A small network was trained on made-up records. Each row is its average activation on records with the value named, seen along a few directions.
Related values have similar rows: they may be neighbours, one step apart, or belong to one group.
In the rows, zero is written as 500.
Random noise pushes rows far along 8 fixed directions. That doesn't count. These rows show it; they differ only by the noise:
[407 309 813 635 298 306 571 584 647 409 662 562 656 385 662 648 717 564
 547 448 655 435 646]
[451 232 332 394 427 552 629 596 599 512 631 446 382 405 524 312 482 779
 574 425 339 546 700]
[433 155 238 589 677 434 590 609 588 532 656 612 440 482 370 219 767 527
 771 305 478 567 918]
[576 691 620 557 321 555 429 604 327 394 471 132 376 644 379 541 612 524
 335 481 336 444 309]
[635 552 756 730 225 694 496 544 479 349 711 381 464 595 548 595 701 468
 388 543 859 255 284]
[399 389 352 430 353 847 558 539 506 500 567 553 365 415 655 391 354 852
 281 641 605 482 329]
[457 507 510 632 432 556 461 668 445 492 490 379 452 512 490 514 654 646
 317 466 422 557 445]
[468 531 575 671 548 388 428 487 342 340 574 447 509 701 254 402 878 181
 696 407 648 377 587]
[491 566 740 544 345 467 503 383 366 271 583 412 462 638 422 541 699 281
 601 532 717 257 418]
[683 584 613 740 210 886 518 570 387 331 728 241 308 628 479 531 752 563
 280 526 768 278 189]


Values of W:
w15: [681 526 526 369 560 475 655 366 487 614 259 464 335 463 605 704 382 559
 407 528 322 501 545]
w16: [496 677 462 220 112 805 449 395 323 352 737 282 380 576 430 276 232 655
 441 658 547 358 179]
w14: [462 245 706 451 322 211 541 511 881 537 941 665 957 286 677 397 358 435
 811 488 705 561 711]
w8: [723 468 347 356 479 593 593 446 537 565 597 275 432 615 253 319 439 423
 703 452 459 446 579]
w10: [663 560 493 572 414 767 576 492 426 523 502 397 149 553 518 574 487 606
 252 528 592 446 286]
w6: [511 683 359 397 445 740 365 504 478 553 409 502 587 532 515 441 271 553
 365 579 416 533 232]
w2: [447 441 527 507 318 458 466 618 584 541 686 430 633 505 386 262 432 575
 513 492 500 579 520]
w7: [623 438 600 526 429 595 593 533 726 550 569 632 642 377 749 619 357 518
 473 516 602 410 479]
w9: [853 515 607 483 258 744 697 473 577 367 725 196 372 450 537 655 565 595
 572 366 422 346 438]
w12: [319 569 504 507 437 455 290 484 338 386 688 523 707 660 266 184 495 340
 726 467 601 505 497]
w3: [399 598 403 447 735 531 432 183 257 388 364 603 550 605 352 526 620 222
 667 571 711 422 477]
w13: [681 401  67 636 744 851 590 614 593 672 516 434 306 534 371 271 558 567
 433 364 293 603 534]
w4: [766 714 283 647 616 640 360 635 441 520 487 328 371 577 454 519 429 474
 380 425 411 573 366]
w1: [671 770 580 541 451 506 287 569 498 491 540 306 643 608 495 525 318 404
 433 583 471 510 238]
w11: [270 616 452 661 568 607 385 589 390 435 556 586 570 413 520 614 762 580
 124 521 549 695 248]
w5: [260 342 638 614 543 335 529 422 572 552 530 891 905 320 687 670 677 519
 550 575 818 555 645]
W is arranged as 4 separate groups.
Q: List the group mates of w1, in the order listed.
A: w14, w4, w11
Q: List the group mates of w2, in the order listed.
A: w16, w10, w12
Q: List the group mates of w6, in the order listed.
A: w7, w9, w13

Values of L:
l11: [481 364 548 504 379 577 660 428 550 443 664 584 410 399 625 488 505 589
 415 578 697 445 438]
l9: [410 729 375 509 581 609 279 487 309 530 303 543 558 626 411 423 404 434
 410 597 534 539 304]
l5: [374 480 400 409 724 317 508 495 447 496 254 506 394 394 484 583 539 565
 444 391  87 723 630]
l10: [223 403 472 400 478 465 474 531 540 567 455 703 725 384 576 457 456 607
 440 571 493 626 559]
l13: [438 382 213 461 539 627 522 517 439 437 690 448 314 500 368 204 533 577
 608 416 442 552 565]
l16: [270 440 390 538 647 585 559 381 327 489 373 704 376 515 462 473 660 462
 423 609 694 500 483]
l8: [356 360 354 514 526 639 589 422 525 465 584 642 546 401 559 469 620 577
 459 557 597 548 445]
l6: [604 652 659 383 464 362 453 489 523 607 282 412 496 562 504 599 240 446
 487 582 399 423 421]
l4: [585 601 738 560 344 466 391 539 569 484 655 468 732 601 521 508 388 326
 509 584 760 384 330]
l14: [371 509 422 426 458 581 493 506 342 453 468 388 339 487 471 441 521 675
 409 505 349 565 498]
l2: [399 471 631 532 428 408 580 450 459 347 566 445 556 456 469 615 780 399
 488 497 516 508 481]
l12: [434 403 388 402 448 763 685 326 397 390 545 520 386 468 475 470 624 568
 483 548 549 418 440]
l3: [553 421 486 449 522 349 500 632 657 569 570 494 518 431 554 479 358 585
 603 371 294 573 682]
l1: [356 346 243 401 541 664 534 511 623 554 538 696 576 317 682 383 323 796
 448 559 489 654 502]
l15: [523 450 583 382 458 307 587 395 511 406 499 393 532 484 484 549 567 451
 767 386 318 449 725]
l7: [472 423 411 551 523 493 393 627 556 569 627 609 653 516 459 325 500 571
 617 427 578 549 669]
A value of L combines one of 4 hidden first parts with one of 4 second parts; all combinations occur once.
Q: Changing only the second part turns l6 into l12. l7 has the same second part as l6; what does that change turn l7 into?
A: l15
Q: Changing only the second part turns l11 into l8. l13 has the same second part as l11; what does that change turn l13 into?
A: l1
Q: Changing only the second part turns l5 into l3. l2 has the same second part as l5; what does that change turn l2 into?
A: l4
